A small network was shown many inputs. Here are its activations along a few directions, one row for each input.
Each table varies a few parts of the input and shows all the possible inputs, shuffled.
Descriptions start from the smaller parts, as in this example, which fits no table here: ring(8) and (point or (values(2) and line(4)) or line(9)).
Shared parts are said once, and a part with two or three values counts as separate values.

Other details of the inputs shift rows strongly along three fixed directions, in all tables alike. That doesn't count.

Rows:
x1: [ 39 -36 -16  37  13 -22  -3 -20  -7 -13 -15 -21   2  -7]
x2: [ 35 -33  -8 -10   3  28  -9 -27  47   8  -2  19 -10 -11]
x3: [ -3 -54  18 -13  13   2  39  -5 -27 -22  81  30 -14  28]
x4: [ -4 -47  16 -18  19  -9  22   0 -20 -21  70  27 -13  30]
x5: [ 43 -37 -22  48   2 -18   3 -23  -4 -12  -6 -17  10  -5]
x6: [ 35 -37  -4  51  12 -19  -7 -15   0  -3  -3 -34   5 -19]
x7: [ 33 -34 -10  50   4 -23  -3 -15   0   1   5 -33  12 -14]
x8: [ 29 -36 -17 -18   5  18 -14 -25  45  19   6  24 -11   6]
x9: [ 34 -33 -14  -8  -5  25  -6 -28  46  11   4  18  -3  -5]
x10: [-16  33   5  31   4 -27  -5  25 -28  -5 -22 -36  14  -9]
x11: [ 29 -30 -17 -10  -3  23 -18 -23  43  10   1  23   0 -11]
x12: [-20  31   8 -29 -14  19 -15  -1  30  32 -14   6  -5  -1]
x13: [ -7  25  -4  22  -2 -20  -3  17 -33 -23 -25 -17  18 -10]
x14: [ -9  31  -5  26   0 -20   2  17 -30 -24 -28 -20  15  -5]
x15: [-24  42   8 -33  -9  24  -9  11  22  34 -17   0  -8  -7]
x16: [-20  35  13 -31  -8  25 -21   1  33  31 -28   4 -11  -7]
x17: [ -4 -53  14  -7   9  -2  29  -1 -17 -28  82  32  -7  25]
x18: [-22  31   7  29  -3 -24   2   9 -34  -3 -23 -37  12  -8]
x19: [-15  37  -5 -40 -12  13  -7   9  15  21 -24  10  -7  10]
x20: [ -6  27   1 -32  -5  25  -6   4  22  15 -24  18 -14   0]
x21: [-30  41  15 -29  -4  17 -19  10  22  24 -19   6  -5   0]
x22: [-24  31   3  34  -4 -31  -5  16 -29  -4 -22 -31  15  -4]
x23: [ -8  31  -8  22 -14 -21   2  17 -36 -18 -28 -23  20  -8]
x24: [-49   9  30 -37  -2  -1  38  30 -56 -27  60  24  -4  23]
x25: [-52  12  28 -39   5 -12  40  31 -59 -20  55  17 -12  37]
x26: [ 40 -38 -14  43   6 -16  -3 -19  -9 -21 -11 -17  12 -21]
x27: [ -3  24 -14  32  -4 -22   0  13 -26 -13 -30 -18  12   0]
x28: [ -7  21  -2 -30  -8  28   1  -1  21  11 -16  14  -5  -3]
x29: [ 33 -27 -12  -9   8  24 -14 -25  45  12  -2  23  -9  -2]
x30: [-27  35   8 -31  -7  16 -12  18  24  29  -4   8  -6  -1]
Description of these inputs: ring(5) and (values(2) or line(4)).
Changing only the ring(5) part turns x12 into x22. The same change can be made to x19. Which row results? -> x8
Change only the line(4) part in x26. List by row number the other rows that result. -> x1, x2, x20

Rows:
x31: [-47  60   9 -54 -23  36 -24  32  48  39   6  38  -1   4]
x32: [ 53 -92  -2  41   3   8  18 -46  24   7  64  -6  -1 -10]
x33: [ 13  -3  -2 -38 -10  48 -22 -19  64  46  -8   8  -6 -33]
x34: [-50  -7  46 -28  21 -17  61  23 -74 -29  78  18 -28  54]
x35: [ 22 -11 -12 -19 -21  44 -28 -35  74  55 -14   9  -2 -26]
x36: [ 16 -76  12   5  28 -15  25 -30 -25 -17  61  14 -19  27]
x37: [ 70 -11 -47  60  -2 -10  -5 -16 -17 -51 -81 -22  26 -42]
x38: [ 43  -6 -33  82   5 -29 -33   0  15  -5 -43 -49  37 -45]
x39: [-30 -13  26 -29  24 -17  17  42 -34 -28  67  33 -20  38]
x40: [-51  54  38 -74 -11  44  -8  23  19  30  -6  22 -23 -11]
x41: [-55  80  16  18 -14 -39   2  58 -68 -19 -24 -49  31 -17]
x42: [ 23   4 -32 -45 -24  57  -6 -30  54  -4 -36  57  -1  -2]
x43: [-35  49  15 -47  -1  44 -36  10  60  32 -21  40  -9  -2]
x44: [-13 -38  19  -8   9 -11  45  -9 -30 -13  63  13 -21  43]
x45: [-33 -15  46 -10  12   8  37   2 -32 -14  62  10 -17  18]
x46: [-43   0  34 -40  11 -13  60  42 -67 -18  82   7 -21  39]
x47: [  4 -67  29  21  20 -12   9 -22 -15 -26  69  11   1   7]
x48: [ 54  -6 -23  60  14 -25  -4 -15  -8  -3 -69 -57   0 -25]
x49: [-31  56 -11 -65 -15  28 -24  29  49  43 -11  41 -12  24]
x50: [ 58 -10 -52  66  13 -35 -33  -1  16   0 -58 -43  24 -24]
x51: [ 70 -10 -60  58 -10 -10  -1 -12 -15 -42 -71 -28  38 -43]
x52: [ 54 -94 -14  17  17   9  32 -41 -17 -63  51  45   1   9]
x53: [ 26 -75  18  18  14   4  34 -16  -8  -9  82  -8  -5  -7]
x54: [ 46 -13 -24  89  -6 -14 -12 -43  16   6 -64 -60  21 -34]
x55: [ 11 -68  14   4  28 -23  15 -19 -25 -25  63  18 -12  33]
x56: [ 30 -79  -1   1  20 -22  16  -9 -15 -17  77   6  -4  16]
x57: [-11 -25  -2 -22 -15   4  52  17 -54 -54  70  48   7  27]
x58: [-46  78  12   5   0 -48   1  57 -76 -25 -47 -38   7   7]
x59: [ 62 -38 -35 -33   3  42 -31 -44  88  56 -29   9 -15 -23]
x60: [ 57 -22 -18  80   7 -26 -38 -25  13  -9 -62 -56  26 -54]
x61: [ 12   1 -24 -27   0  25 -35 -17  75  33 -23  36 -11  17]
x62: [ -2 -61  14  36  12 -19   8 -10  -4 -27  77  19   9  17]
x63: [-45  72  17  34   2 -35 -12  58 -48 -26 -36 -32  20 -16]
x64: [ 33 -12 -29 -39 -14  39 -26 -36  77  61 -26  19 -16  -5]
x65: [ 13  -5 -16 -38  -8  30 -20 -38  60  43 -30  21 -19   8]
x66: [-49  68   5 -87 -25  27 -13  29  25  43  -8  34 -14  26]
x67: [ 14  16 -24  65  20 -48 -19   8 -26 -22 -54 -33  18   3]
x68: [-50  75   8  27 -27 -36  -4  42 -53  -7 -27 -41  32 -10]
x69: [-44  82  -1  20 -17 -41  30  47 -76  -5 -39 -49   9  16]
x70: [-50  81  32  24  -6 -25  21  51 -73 -21 -38 -53   6 -16]
x71: [ 33 -18 -25 -29  -6  28 -39 -45  82  41 -34  24 -11   5]
x72: [-37  55  18 -91  -5  39  -8  21  24  37 -25  29 -34   8]
x73: [-35  56  13  35  -4 -23  -3  13 -47  -9 -53 -45  16 -18]
x74: [-68  65  28 -68 -26  41  -6  10  24  36 -10  26 -13   7]
x75: [ 10 -79  18  24   6 -11   8 -34   2 -19  76  14   6  10]
Describe the family of inputs behind these rows. -> ring(5) and (point or (values(2) and line(4)))
Changing only the ring(5) part turns x61 into x39. The same change can be made to x62. Which row results? -> x63
List by row number the other rows that have the ring(5) part in common with x36. -> x34, x43, x45, x47, x52, x55, x67, x73
Change only the ring(5) part in x70. List by row number the other rows that result. -> x32, x45, x53, x54
